These are the activations of a small neural network, seen along a few directions. Each row is one input.
Each table varies a few parts of the input and shows all the possible inputs, shuffled.
Descriptions start from the smaller parts, as in this example, which fits no table here: values(3) and (point or line(9) or (ring(5) and line(6))).
Shared parts are said once, and a part with two or three values counts as separate values.
In the rows, 128 means zero.

Other details of the inputs vary at random and push rows far along two fixed directions, the same in every table; ignore that.

Table:
R1: [ 92  43  98 140  32 165 190  93 117  45 183  34]
R2: [ 89 110 181  62  64 151 127 156 117  85 103 143]
R3: [130 150  68 216 130 120 187  82 102  94 181  89]
R4: [ 82  77 182  60  60 123 126 137 118 103  78 129]
R5: [141 153  67 181 151 155 170  73 114 112 194  49]
R6: [ 83 103 194  69  83 142 131 157 113  75 109 152]
R7: [141 174 132 137 166 115  99 150 133 138 106 160]
R8: [185 144 129 124 160 114 113 139 156 161 114 158]
R9: [144 173 135 147 157 122 112 150 129 150  99 168]
R10: [168 147 139 116 185 144 106 145 133 159 118 150]
R11: [129 171 137 129 172 126  96 132 147 167 117 151]
R12: [138 158 146 159 166 100 123 152 131 138 118 173]
R13: [181 133 120 124 156 112 102 138 149 165 129 173]
R14: [ 81  73 178  72  46 113 125 142 132 106  87 130]
R15: [144 167 130 151 151 113 106 149 125 157 112 176]
R16: [100  58 187  65  85 158 120 159 124  91 105 122]
R17: [182 147 133 112 173 125 115 133 141 155 105 157]
R18: [149 164 130 125 170 128 107 126 156 158 104 164]
R19: [ 73  74 168  72  54 116 134 157 129 107 100 120]
R20: [ 77  77 175  70  50 124 127 139 130 102  79 128]
R21: [ 80  70 181  54  77 148 126 156 114  99  96 125]
R22: [101  57 182  70  85 152 123 161 132  91 107 120]
R23: [149 175 140 138 169 125 111 139 108 150 100 168]
R24: [136 136  65 194 126 117 181  49  84 118 138  61]
R25: [133 121  55 207 111  98 169  61  99 130 158  79]
R26: [ 90  93 174  47  54 149 123 137 158  89 120 135]
R27: [144 173 139 128 174 114 100 147 121 138 106 160]
R28: [135 126 127 147 167 103 108 151 130 173 106 157]
R29: [163 138 128 130 169 131  99 154 152 168 132 158]
R30: [133 168 138 133 166 115  97 133 149 170 127 149]
R31: [ 89 115 182  50  77 148 109 156 114  75 106 138]
R32: [146 161 145 120 189 140  97 140 130 161 130 143]
R33: [181 149 127 122 166 125 113 138 154 157 104 159]
R34: [160 117 141 155 174 111 106 158 147 161 110 149]
R35: [129 156 130 131 162 113  85 132 141 174 142 163]
R36: [168 142 134 130 171 128 104 157 157 166 127 152]
R37: [132 140 133 135 173  95 118 142 114 172  85 149]
R38: [168 145 136 120 185 139 108 148 141 161 119 149]
R39: [ 78  92  94 120  18 152 172  93 105  31 193  59]
R40: [140 154  50 210 111 129 174  77  98 108 186  88]
R41: [ 72  76  99 119  38 150 200  77  83  58 150  31]
R42: [134 172 143 118 181 129  97 121 125 163 117 149]
R43: [133 129  56 208 115 102 175  59 102 128 149  72]
R44: [132 114  49 207 127 119 175  81 103 125 178  71]
R45: [ 67  60 161  69  46 116 125 156 121 109 115 132]
R46: [128 134 125 145 159  87 111 147 123 178  98 158]
R47: [ 83 102 190  73  81 138 136 159 120  74 110 149]
R48: [165 131 125 131 167 127  94 153 150 170 142 163]
R49: [141 152  63 193 139 144 167  80 129 119 202  51]
R50: [141 168 130 139 161 105  92 153 131 146 117 170]
R51: [122  83 179  30  66 162 128 142 134  86 108 130]
R52: [157 107 133 156 172 110  96 156 139 167 125 163]
R53: [135 163 144 156 173 110 122 152 130 137 108 173]
R54: [180 139 124 122 158 117 107 138 151 163 118 166]
R55: [145 151  46 190 127 139 174  51 126 113 183  75]
R56: [148 148 122 127 160 115  96 125 149 164 130 177]
R57: [138 142  57 192 138 142 154  82 122 125 214  68]
R58: [157 120 138 153 180 123 106 156 144 157 102 149]
R59: [137 125  57 207 131 119 184  82 111 121 163  59]
R60: [141 165  62 197 126 122 167  84 112  95 175  72]
R61: [140 152 136 131 173 128  89 151 149 170 143 152]
R62: [152 162 135 116 179 126 109 121 142 156 106 162]
R63: [139 132 136 136 181 111 115 147 121 167  94 149]
R64: [148 159  60 175 143 151 179  44 109 104 169  67]
R65: [ 67  74  88 131  26 147 206  82 102  55 154  25]
R66: [135 149 139 158 164  97 111 153 124 144 130 188]
R67: [ 74 107 181  44  76 155 116 136 133  97 122 121]
R68: [104  80 170  52  67 172 125 162 154  92 124 120]
R69: [147 170 136 151 152 111 112 151 130 154 109 167]
R70: [ 82  97 177  55  76 168 114 159 152  96 136 116]
R71: [ 78  71 167  72  69 144 133 158 132  99 100 119]
R72: [125 158  57 192 129 136 162  60 118 123 194  64]
Description of these inputs: line(6) and (values(3) or line(4) or ring(5)).
The inputs of R49 and R57 match in every part but the line(6) part. If R14 is changed in the same way as R49 into R57, which row does it become?
> R25
The inputs of R71 and R21 match in every part but the line(6) part. If R53 is changed in the same way as R71 into R21, which row does it become?
> R6
Which other rows does R54 become when the ring(5) part takes its other values? List them by row number.
> R29, R55, R61, R72
Which other rows does R40 become when the values(3) part takes its other values? List them by row number.
> R39, R66
Which other rows does R19 become when the line(6) part takes its other values? List them by row number.
> R37, R41, R45, R46, R65
Which other rows agree with R2 in the line(6) part? List them by row number.
> R4, R5, R17, R22, R27, R37, R38, R47, R62, R63, R67

Table:
R73: [110 131 136 128 128 115 118 137 123 137 118 143]
R74: [122 113 110 136  99 148 150 118 129  93 167  98]
R75: [134 129 131 110 129 134 114 135 144 141 129 138]
R76: [131 119 138 128 130 122 124 139 135 136 111 137]
R77: [177 166  64 218 193  97 140  95 118 169 145 116]
R78: [123 133 139 127 130 121 125 136 127 129 107 141]
R79: [137 119 136 119 134 131 119 140 128 137 117 134]
R80: [122 131 134 126 126 112 119 135 123 130 114 144]
R81: [115 117 115 132 101 136 161 106 112  98 139  99]
R82: [116 128 117 134  97 147 150 115 121  88 162 102]
R83: [134 116 137 120 134 124 127 138 130 137 117 139]
R84: [128 145 137 110 128 132 117 131 136 135 126 140]
R85: [127 136 143 112 134 132 116 128 131 131 122 140]
R86: [130 134 138 120 135 130 121 135 120 131 113 137]
R87: [114 124 118 125 104 144 153 108 120  96 146  89]
R88: [119 118 136 129 127 116 117 140 130 145 123 138]
R89: [134 121 137 114 136 133 114 131 138 137 126 138]
R90: [133 123 137 116 140 131 118 139 138 136 123 130]
The inputs of R88 and R73 match in every part but one. If R76 is changed in the same way as R88 into R73, which row does it become?
> R78
Describe the family of inputs behind these rows.
> values(2) and (point or line(8))

Table:
R91: [162 103  89 170 178  90 125 130 110 178 111 134]
R92: [105 105 115 140  89 131 181  84 110  85 139  68]
R93: [160 174 103 145 183 134 104  97 143 163 173 161]
R94: [185 155 112 138 178 129 109  95 148 173 154 136]
R95: [ 75  90 196  26  64 160  86 189 177 103 130 128]
R96: [156 145 126 177 178  92 142 123 124 158 117 135]
R97: [106 145 101 125  77 148 155  96  94  69 152  61]
R98: [188 153 125 163 188 137 120 139 136 137 149 142]
R99: [148 132 116 193 162  97 118 121 121 177 112 136]
R100: [145 146 196  43 151 119  33 180 186 174  97 223]
R101: [ 72  72 185  72  34 129 111 177 139 117  87 158]
R102: [196 137 111 159 196 147 126 135 138 136 132 138]
R103: [166 135 105 144 200 147 118 130 155 179 133 106]
R104: [112  71  98 146  76 111 163 107  99 106 159  76]
R105: [101 159 210  64 168 113  62 178 136 163  63 233]
R106: [143 122  98 141  83 170 171 122 132  67 180  92]
R107: [ 71  87 200  58  55 115 114 177 146  85  97 154]
R108: [142 137  90 178 157  73 106 138 118 162 133 144]
R109: [160 153 119 149 193 136 112 133 153 179 148 112]
R110: [ 78 123 107 146  88 137 176  82 104  75 160  89]
R111: [153 165 120 157 183 111 129 102 117 157 103 131]
R112: [118  80 109 145  96 133 191  98 114  88 131  71]
R113: [107 113 106 148  67 126 191 110 119  87 146  91]
R114: [ 85  87  90 152  75 117 157 107  91  93 180  95]
R115: [137 174 108 172 171  91 121 117 132 146 110 140]
R116: [124 148 112 196 162 103 112 123 114 166 131 157]
R117: [135 169 112 155 192 143 108 135 146 165 170 132]
R118: [140 185 107 163 172 104 116 108 128 144 108 138]
R119: [160 148 109 150 192 122 134 102 119 157  85 129]
R120: [146 172 104 168 164 100 141 121 128 158 104 149]
R121: [163 171 117 171 190 145 115 140 131 126 169 161]
R122: [ 63 113 206  24  67 160 103 166 102  82 107 152]
R123: [ 86  40 186  68  60 137 114 164 134 117  73 138]
R124: [158 170  99 152 176 138 119 144 159 177 149 127]
R125: [102  90 205  38  62 162  90 198 162  62 126 164]
R126: [115 142  97 121  69 157 174  99  90  80 145  70]
R127: [104 133  95 133  71 146 182  85 113  84 135  80]
R128: [140 126  85 114  73 161 161  79 144 100 187  89]
R129: [ 85 114 115 153  84 130 180  98 105  77 169  94]
R130: [ 85  62 188  43  79 140 130 152 135  96  69 136]
R131: [113 127 197 104 141  85  43 202 155 182  57 219]
R132: [153 136  85 175 151  82 125 142 114 175 127 152]
R133: [149  92  89 110  97 170 158  65 138 104 170  70]
R134: [146 132 201  49 176 129  67 186 120 169  38 193]
R135: [120 127 115 123  91 154 168  88  84  84 146  57]
The inputs of R118 and R111 match in every part but one. If R125 is changed in the same way as R118 into R111, which row does it become?
> R98
The inputs of R123 and R99 match in every part but one. If R91 is changed in the same way as R123 into R99, which row does it become?
> R104
Describe the family of inputs behind these rows.
> line(5) and (values(3) or line(6))
Which other rows does R110 become when the line(6) part takes its other values? List them by row number.
> R105, R114, R116, R122, R129
Which other rows agree with R127 in the line(5) part? List them by row number.
> R101, R106, R113, R120, R124, R126, R128, R132
